Each row below holds a small network's activations on one input, seen along a few directions.
Each table varies a few parts of the input and shows all the possible inputs, shuffled.
A made-up example of a description, with smaller parts first: ring(8) and (point or (values(2) and line(4)) or line(11)).
Shared parts are said once, and a part with two or three values counts as separate values.

Other details of the inputs vary at random and push rows far along two fixed directions, the same in every table; ignore that.

Rows:
r1: [ -9  12  -1  10   6 -25  30 -17 -25  -4 -26 -31]
r2: [  1 -13  54   3 -23  -9  -9 -16  26  -2  23  30]
r3: [ 27 -35  30  17 -14   1  -1  -5  40  13   1  21]
r4: [-31  -2  17  -5   7   7  37 -11 -39  -8  -8 -22]
r5: [ -5  -7  -4  -5   8   4  30 -29 -51  24  -4 -25]
r6: [-12  30 -42  -6   5  21 -40   9  18 -22  30 -11]
r7: [  8 -29  42   1 -21   8   5 -11  29  -3  19  33]
r8: [-17  -3   0  -9   1 -24  17  -1 -26  14 -31 -38]
r9: [ -7  20 -43  -6  11  42 -28  14  17 -21  27  -7]
r10: [ 32 -21  40  -2 -10  -3   7   9  26  18  10  37]
r11: [-23  -3  -5 -10 -10 -21  30 -16 -23 -11  -8 -40]
r12: [-26  27 -35  -1   7  17 -42  11   1 -27  27  13]
r13: [ -4  14   2   3   6 -24  29 -16 -32  -8 -27 -27]
r14: [ 37 -17  38   9 -11   2   6 -11  31   0   0  34]
r15: [ -7  21 -48  16  14  11 -47  18  12 -11   9   0]
r16: [ 32 -20  34  17 -11   1   6 -13  38   4   1  30]
r17: [-12  11 -49  -5   7  36 -28  16  10 -27  25   4]
r18: [ -5   8 -47   4  20  33 -41  27   8  -6   2   5]
r19: [-10   3  -3  -5   2 -17  19 -34 -49  23  -2 -29]
r20: [  9 -25  34   1 -32 -16  -5 -16  36  -4  22  23]
r21: [ 22 -17  32  21 -21 -19  -9 -14  40   9   1  23]
r22: [ -2  35 -38  -3  18   6 -39  33  -2  -6  18  17]
r23: [ -3  18 -47  19  19  34 -32  18   9 -14   4  10]
r24: [-15  -7  -3 -16  10  -4  36   5 -28  20 -32 -24]
r25: [  4  43 -37   4  11  12 -40  21  -2 -20  11  15]
r26: [-20   3  -2 -15   4 -26  24   0 -26  19 -29 -28]
r27: [ 13 -34  32   0 -26   5   6 -10  34  -4  19  26]
r28: [-17  -6  -3  -1   3 -25  17  -6 -25  10 -30 -40]
r29: [ 31  -5  43   2 -20 -22  -5   1  25  11  11  32]
r30: [ 36 -16  42   1 -14   0   6   6  24  12   8  36]
r31: [  8  33 -38   4  18  34 -28  25  -4 -19   9  19]
r32: [ -8  -7   2 -16  18  -8  36   7 -34  13 -25 -23]
r33: [-12 -13  -1 -10   8  -2  28   4 -28  15 -33 -34]
r34: [-12   3   3 -16  11 -30  25   2 -32  13 -22 -28]
Each input here is: values(2) and (point or line(5) or ring(11)).
- The inputs of r10 and r22 match in every part but the values(2) part. If r24 is changed in the same way as r10 into r22, which row does it become? => r26
- Which other rows does r28 become when the values(2) part takes its other values? List them by row number. => r18

Rows:
r35: [ -5   3  -2 -12   2 -19   3  -3  -5  15  -9 -21]
r36: [  0  -7  -4   4   4   4  28   1  -6 -11  -9 -10]
r37: [-32  29 -20 -10  -6  10 -40   9   8 -39  42  14]
r38: [  4   8  -5   6   2 -22  14  -3  -5  -6 -16 -12]
r39: [  9  40 -31   5  13  12 -37  18   8 -13  11  18]
r40: [ -6 -13  -4 -12  -1   5  20   3 -18   9   1  -7]
r41: [-10 -10  -2  -9   0  -2  11  -3 -20  11  -8  -3]
r42: [ 21 -32  35   8 -23   0 -11  -7  49   5   0  25]
r43: [-14  -9   1 -11   5   1   8  -5  -7  12 -10 -15]
r44: [-13  17 -39  12  -3  30 -39 -20  11 -30  42   2]
r45: [  1  33 -27  13  16  22 -35  19   5 -12  12  20]
r46: [ 29 -17  46   7 -14  -8 -12  -5  27  15  15  39]
r47: [  2   5   6  -1   5  12  27   0 -14  -4  -6  -7]
r48: [ -5 -13  -3  -1  -3   8  18   3  -1  -5 -12 -23]
r49: [ -2   0   8  -6   8   3  13  -4 -24   3  -8  -2]
r50: [-10 -12  -1 -14   4   7  16   1  -5  10  -2 -20]
r51: [-13  -4   2  -4   5 -10   4  -2  -8  16  -8 -18]
r52: [ -4   0  -1  14   6 -13  15  -2  -8  -5 -15  -9]
r53: [ -1   2  -5 -10  -3 -21   6  -1 -18  14  -6  -8]
r54: [ 26 -26  34  13 -16  -3  -2  -9  44  -1   3  38]
r55: [ 22 -27  36   4 -21 -13 -14  -4  30  23  15  38]
r56: [  6  12   5  -6   4 -17   7  -2 -22   6  -6  -8]
r57: [  2  -3   7  -9   7  10  21   2 -22   1   0  -6]
r58: [ -6  14 -36  13   9  17 -45  21  18 -12   6   4]
r59: [ -2   8   7   2   6   5  19  -6 -16  -3 -14  -2]
r60: [ -1   1  -5   1  -5 -19   4  -1   0   0 -19 -25]
- What is each input in this table made of? => values(2) or (line(4) and ring(6))
- Which other rows does r42 become when the line(4) part takes its other values? List them by row number. => r48, r58, r60

Rows:
r61: [  6 -19  12  -3 -19  -7 -11 -14  28   7  22  12]
r62: [-6  5 14 -2 -1  1  2 -2 -9  3 11  5]
r63: [  9 -19  20  -2  -6   0 -16  -2  28  17   1  16]
r64: [ -6  17 -32   5  23  21 -11  18 -11 -17  -2   9]
r65: [-13 -11  12  -7   2  -3  30  -1 -30   2  -6 -14]
r66: [ -8  32 -27   8  21  16 -16  11 -11 -14   1   7]
r67: [ 18   2  15  12 -10  -9 -20  -9  21  -2   5  29]
r68: [  9  -6  11   0   7 -10  42   0 -26   5 -24 -16]
r69: [  4  35 -29   5  21  14 -15  16 -12  -8   2   2]
r70: [  6 -15  12   4 -10   5   3 -16  22  -3   2  -7]
r71: [ -4   4   5  -8 -11  -8  -4 -16  -6  -4  14  -1]
r72: [-15 -12   6  -4  -1 -27  25 -12 -22  18 -20 -24]
r73: [ 25  -1  20  -4 -13 -16 -17  -3  14  15  10  24]
r74: [ 4  0 25 -4 -1 -6  2 -4  2 11  4 18]
r75: [  5 -14   5   8 -15  -9   3 -18  20  -3   8  -2]
r76: [  5 -16   9   5 -14  -6 -22  -3  26  10  19  17]
r77: [ -6  -8  10   6   3  -1  34  -4 -24  -8 -13 -15]
r78: [-13  -1 -15  -8   9  11   2  11 -13   5 -11  -3]
r79: [  7 -17  13  -7 -12  10 -18  -8  32   5  19  10]
r80: [ -6   7 -31   1   5  30 -10   7   7 -19   9   0]
r81: [ 17 -16  19   3 -11  11   5  -7  24 -12  17  23]
r82: [ -8  10 -23  -6  18  18 -16  19  -9  -5   7  16]
r83: [  3   2  21  -2 -17 -19 -13  22  46 -22   0  16]
r84: [-10 -13  12   7  -1  -8  29 -14 -15   4 -23 -35]
r85: [ -7   1  15   9  -8 -22  27 -21 -28  -4 -16 -24]
r86: [  6  -9   6  -1   2  -7  39  -1 -19  10 -31 -23]
r87: [ 17  12   2   6  -2 -15  -2  -4  -5   2  -7   2]
r88: [  0  18 -33 -10  21  17 -14  26 -17  -2   6   6]
r89: [-2 -7 -3 15 -6 -8 -1 -7  6 -1 -1 -7]
r90: [-29  26 -25 -18   6  -9 -19  37   4 -25  -1 -11]
r91: [-13  11 -35   7  12  27 -10  15  -8 -16  -2  -6]
r92: [-13 -14  14 -15  -2  -5  42 -12 -29  -1  -4 -20]
r93: [-13   4 -29 -11   4  28 -14  10   2 -10  15   1]
r94: [ -7  17 -15   3  -2  -2  -1 -14 -13 -18   5 -12]
r95: [  7 -20  15  -1 -12  14 -12   6  24   7  13  23]
r96: [ -7   2 -17   4  10  13   6   8  -8  -5 -17  -4]
r97: [-14   4  15 -12  -2  -6  30 -16 -25   0   3 -19]
r98: [ 15 -13  13  -7  -2  -5  -5   2  14  22  -5   0]
r99: [ 23 -17  16  -7  -9   4  -5  10  22  19   2  22]
r100: [ 20  -8   5  10  -6 -17   0  -3  16  12  -6   2]
r101: [ -2  -9   3  -6  -1 -29  26  -7 -22  23 -19 -27]
r102: [  2  -4  20   0 -15 -13  -7 -11   0   5  11   9]
r103: [ 14  -3  -1   5   5  -1  -1   2   9   9 -14 -10]
r104: [  1   9  13 -10   7 -14  26  -1 -28  15 -11 -14]
r105: [ 14   2  23  13  -8   7 -10  -4  21  -5  16  26]
r106: [-11  16 -11  -4   6 -10 -10  -2 -21   1  -3  -1]
r107: [  7 -21  22   0 -11   4 -16  -4  27  12  10  10]
r108: [-10  15 -35   7  20  18 -24  11   1  -8  -9  -8]
r109: [-12  17 -42  11  16   3 -20   8  -4  -8  -6  -6]
r110: [ -6  26 -21   3   9  21 -12   0  -1 -21  18   4]
- What is each input in this table made of? => values(2) and (point or (line(4) and ring(6)))
- The inputs of r93 and r80 match in every part but the values(2) part. If r63 is changed in the same way as r93 into r80, which row does it become? => r108
- The inputs of r85 and r102 match in every part but the values(2) part. If r105 is changed in the same way as r85 into r102, which row does it become? => r62
- Start at r87 and move only the ring(6) part, one step at a time. The first step leads to r100. Which rows follow, in order? => r103, r86, r68, r69
- Which other rows does r88 become when the ring(6) part takes its other values? List them by row number. => r73, r98, r99, r101, r104
